A small network was shown many inputs. Here are its activations along a few directions, one row for each input.
Each table varies a few parts of the input and shows all the possible inputs, shuffled.
Descriptions start from the smaller parts, as in this example, which fits no table here: one of 5 places around a ring, together with either a single point or one of 11 places around a ring or (one of 3 separate values, together with one of 6 places along a line).
Shared parts are said once, and a part with two or three values counts as separate values.

Other details of the inputs vary at random and push rows far along three fixed directions, the same in every table; ignore that.

Rows:
row 1: [  5   0  20 -18  12   0  13   0   8   0  -8 -14]
row 2: [ 19  -7 -33 -14  -8 -12 -16   0 -16 -30 -41 -22]
row 3: [-13   4 -22  15   2  14  -8  12  -4   5  11  12]
row 4: [-15   4 -14  21  -1  12  -9   9   1  16  19  23]
row 5: [ 19 -18   0  -9  -8  -9  13 -10   2  22  11  15]
row 6: [ 18 -10  17  10  -9  -5  11 -18   9  20  14  24]
row 7: [-3  0 23 -8 12 -2 17 -3 19  9 11 -3]
row 8: [  2  -5  15 -16  13  -7   9   5   9 -10 -16 -25]
row 9: [ 19 -12 -13  -8 -13 -17 -15  -7 -18  -3 -16  -3]
row 10: [-29  20   5   3   9  16  -4  16   0   0  15  -7]
row 11: [ 16 -12  -4   0 -15 -15   1 -13  -8   3  -8   5]
row 12: [-32  14  -7   5   5  10 -10  19  -3  -6   8 -14]
row 13: [-30   7 -20  -4   6  11  -9  12   0   5   2 -17]
row 14: [-20   0 -27  -5   2  15 -10  18  -8   7  -4 -14]
row 15: [-15   6 -22  17  -3  14 -13  11   1   8   8  13]
row 16: [-11   8 -31   5  -7  12 -27   4 -20  14   1  11]
row 17: [ 14  -7   7   0   1 -12  -1  -4  -2  -2  -2   6]
row 18: [  8  -2 -17 -14  -3  -9 -16  -4  -7 -29 -40 -26]
row 19: [-12  16  27   0  25   2  12   9  23 -30  -7 -21]
row 20: [ 22 -16   4   5  -9  -4  12 -12   5   9   8  19]
row 21: [ 10  -3  14   0  -4 -10   8 -11   3   1  -2   3]
row 22: [ 15  -8   1  -9  -8 -13   2   0 -10  -7  -4  -5]
row 23: [-4  7 49  4 14 -3 24  2 22  1 26  6]
row 24: [-15  -1 -34  14 -21  12 -14   9 -20  22  17  19]
row 25: [  4   4   1 -13   9 -14 -12   0  -8 -27 -28 -26]
row 26: [ 17  -4  16  -2 -11  -8  10 -11  -3  14  10  21]
row 27: [  9  -5   2  -2   1  -5   9  -6   0 -12  -8 -12]
row 28: [ 17 -14 -13  -3 -14 -11  -7 -13  -7  -4 -17  -1]
row 29: [ 17  -3  -4 -12  -8 -11 -11  -8 -16  -2 -12  -2]
row 30: [ 12  -4  11  -3  -3 -12  -3  -6  -4   1  -1   4]
row 31: [  8   1 -14 -13  -5  -5 -10 -11 -13 -16 -31 -23]
row 32: [-21  13 -33   3  -4  22 -23   9  -9  -4 -10  -6]
row 33: [ 21  -7  17  11  -2  -8   8 -11   9  16  14  32]
row 34: [-21  19 -15   5  11  17 -14  12  -4  -7  -3  -6]
row 35: [-21  18   6  14  13  23   4  12  15   3  18  10]
row 36: [-27   8   2   0  13  17  -1  15  10  11   6 -11]
row 37: [-12  -2 -21  17 -14  13  -3   4  -9  24  22  22]
row 38: [-20  15  47  -3  28  -3  26  14  22 -32   6 -29]
row 39: [ -6   6  30  -3  21  -2  17   9  10 -21   9 -17]
row 40: [ 20 -11  -5 -17 -10  -9   3 -15  -5  18  -5   6]
row 41: [ 10   1  -9 -16  -6 -10  -6 -10 -15 -16 -29 -19]
row 42: [-11  -2 -25  19 -13  15 -14   4  -1  18  13  24]
row 43: [-1  0 23  7  8 -2 18 -4 15 -5  8 -4]
row 44: [ 23 -14   4   4  -7  -3  13  -9   8   4   7  21]
row 45: [ 21  -8   4  -1 -10  -1   4 -17   2  11   0  17]
row 46: [-33  18   9  12  16  21   2  12  17  -8  12 -10]
row 47: [  7  -1  15  -7  -2 -14   5  -5  -2  -9  -8  -7]
row 48: [ 24 -14  18   9  -2  -9  14  -8   3  17  24  32]
Each input here is: one of 4 places along a line, together with either one of 2 separate values or one of 10 places around a ring.
Changing only the place on the line of 4 turns row 44 into row 18. The same change can be made to row 24. Which row results?
> row 47
Which other rows agree with row 42 in the place on the line of 4? List them by row number.
> row 4, row 8, row 9, row 11, row 12, row 13, row 15, row 17, row 28, row 38, row 43
Which other rows does row 17 become when the place on the line of 4 takes its other values? List them by row number.
> row 16, row 25, row 48
Which other rows does row 5 become when the choice among 2 separate values takes its other values? List them by row number.
> row 14
Which other rows does row 35 become when the place on the line of 4 takes its other values? List them by row number.
> row 2, row 15, row 19

Rows:
row 49: [-31  18 -21   0   4  18 -15  13  -2  12   2  -8]
row 50: [-22  13 -19  17   0  17 -21  11   0  -7   4   1]
row 51: [-2 -1 49 -1 22 -5 30  3 22 -3 18  0]
row 52: [ 35  -9   0 -18  -7 -27  -4 -13  -7 -44 -46 -21]
row 53: [ 32  -9   4 -13  -6 -24  -5 -13  -3 -37 -37 -15]
row 54: [ 2  1 51  1 19  1 31 -1 26  8 20  7]
row 55: [-32  12 -20   0   6  21 -13  17  -6   7  10  -8]
row 56: [-1 -1 54  6 14 -3 35  0 25  8 28  5]
row 57: [-2  6 49 -4 23  2 29  1 26  0 10 -6]
row 58: [-36  14 -22   5   2  14 -14  16  -6   5  10 -12]
row 59: [ 8 -4 13 28 -7  9  5 -8 13 27 35 45]
row 60: [-33  17 -27  -5   3  24 -18  16 -10   3  -4 -19]
row 61: [-16  -3 -28  11   6  21   0  18  10   8   8   1]
row 62: [-19  13 -25  19   2  14 -18   9 -12  -2   7   7]
row 63: [ -2   8  45 -13  24   2  28   2  22 -11   8 -15]
row 64: [ 31 -19 -11 -33  -7 -25   4 -28  -6 -32 -58 -40]
row 65: [-1  1 48 -5 23 -2 32  2 22 -4 24  0]
row 66: [-4  4 50 -4 16 -2 35  2 22 -4 23 -9]
row 67: [ 30 -12  -2 -31  -3 -30  -4 -14  -9 -20 -38 -23]
row 68: [-31  20 -31  13   3  18 -20  19 -11 -22 -11 -14]
row 69: [ 31 -27 -17   3 -29  -9 -10 -17 -15  45   9  43]
row 70: [ 39 -21 -24  17 -31  -9 -17 -22 -18  30   6  47]
row 71: [ 39 -22 -24  17 -38  -9 -10 -19 -14  29   7  56]
row 72: [ 44 -25 -26  20 -36 -11 -16 -26 -21  39  13  61]
row 73: [-39  15 -28  -1   3  19 -17  20 -14  -5   1 -25]
row 74: [ 27 -16   3 -25  -7 -29  -1 -10 -15 -23 -38 -29]
row 75: [-27  18 -30  15   2  16 -20  15 -14 -15  -6  -8]
row 76: [-37  20 -28  -6   8  16 -21  18  -7  -6 -11 -26]
row 77: [-9  0 14 14 -5  5 14  0 10 34 39 25]
row 78: [ 26 -12   3 -27  -1 -31   0 -11  -8 -20 -31 -22]
What is each input in this table made of?
> either one of 2 separate values or one of 10 places around a ring or (one of 3 separate values, together with one of 6 places along a line)
Which other rows belong to the same alternative as row 70? List them by row number.
> row 50, row 52, row 53, row 59, row 62, row 68, row 71, row 72, row 75

Rows:
row 79: [  2   6  23 -21  14   4  21  -3  14   5  -3  -8]
row 80: [ 14  -4  10 -10  22  -5  22   2  13 -35  -9 -22]
row 81: [ -1   6 -42   5 -19 -11 -42 -12 -27  -6 -26   1]
row 82: [ -2  -7   9  -2  26  -3  10   9  14 -27 -15 -21]
row 83: [  1  -8  14 -11  -2 -22   3   4  -5  10   4 -19]
row 84: [-33  21  -4  17   5  11 -14  20   7 -13  -1 -13]
row 85: [-45  13 -26  -3   0  36 -15   6   4  22   7 -15]
row 86: [ 10  -7  23 -13   8 -11  17  -9  28  25  -1   5]
row 87: [ 10   0 -28 -10 -10 -16 -34  11 -23 -31 -45 -23]
row 88: [ 25 -18  13  16  -5   2  30 -17  10  19  23  36]
row 89: [-23  16   3  29  12  17 -16  11   0  19  31  33]
row 90: [  2   9  24   6   4  -1   2 -16   4 -16   2  -1]
row 91: [ 18 -14  17  13 -21   1  21 -19  15  18  21  37]
row 92: [-11  -1 -36 -11 -17  -1 -21  13 -33  22   8   0]
row 93: [27 -4 21 14 -4 -1 13 -1  8 16 28 36]
row 94: [  8   0  31  20 -13   6  16 -10  14  14  22  28]
row 95: [ -2  -2  13   0  13  -2   4  11  10 -23  -6  -8]
row 96: [-15   5   5   6   8  -2   8   4  22 -20   1  -9]
row 97: [ 31  -6  -8  -1 -20 -13  -5 -11 -17   2 -13  17]
row 98: [ 20  -6  13 -28  13  -2  12  -8  10   7 -12  -9]
row 99: [-30  10  20 -20  29 -11   0  23  -5 -28 -14 -53]
row 100: [-28  15 -17  21   9  29  -3  27  10   6  32  16]
row 101: [ 27 -12  -7 -10 -14 -11   8 -13  -7 -12 -18   7]
row 102: [ 20 -21 -39 -21 -16  -4 -28  -5 -21  28 -32  -1]
row 103: [-28  10  10  13  18  21  17  11  19 -21   3 -28]
row 104: [ 10  -7   5 -27 -11 -21  12  -9 -22  -3  -7 -15]
row 105: [ 34  -5 -13  -1 -19 -14 -15 -24 -28   4 -19  21]
row 106: [-42   8 -29  28   5  24  -7  15  12   7  18   0]
row 107: [  6  -8  30 -18  -7 -19  17 -13  -4  -4   2 -22]
row 108: [ -5  10 -36  20  -8  16 -33   3 -22  17  20  31]
What is each input in this table made of?
> one of 5 places around a ring, together with either one of 2 separate values or one of 4 places along a line
Changing only the place on the ring of 5 turns row 105 into row 89. The same change can be made to row 101. Which row results?
> row 95
Start at row 104 and move only the place on the ring of 5, one step at a time. The first step leads to row 107. Which rows follow, in order?
> row 83, row 99, row 92
Which other rows does row 99 become when the choice among 2 separate values takes its other values? List them by row number.
> row 102
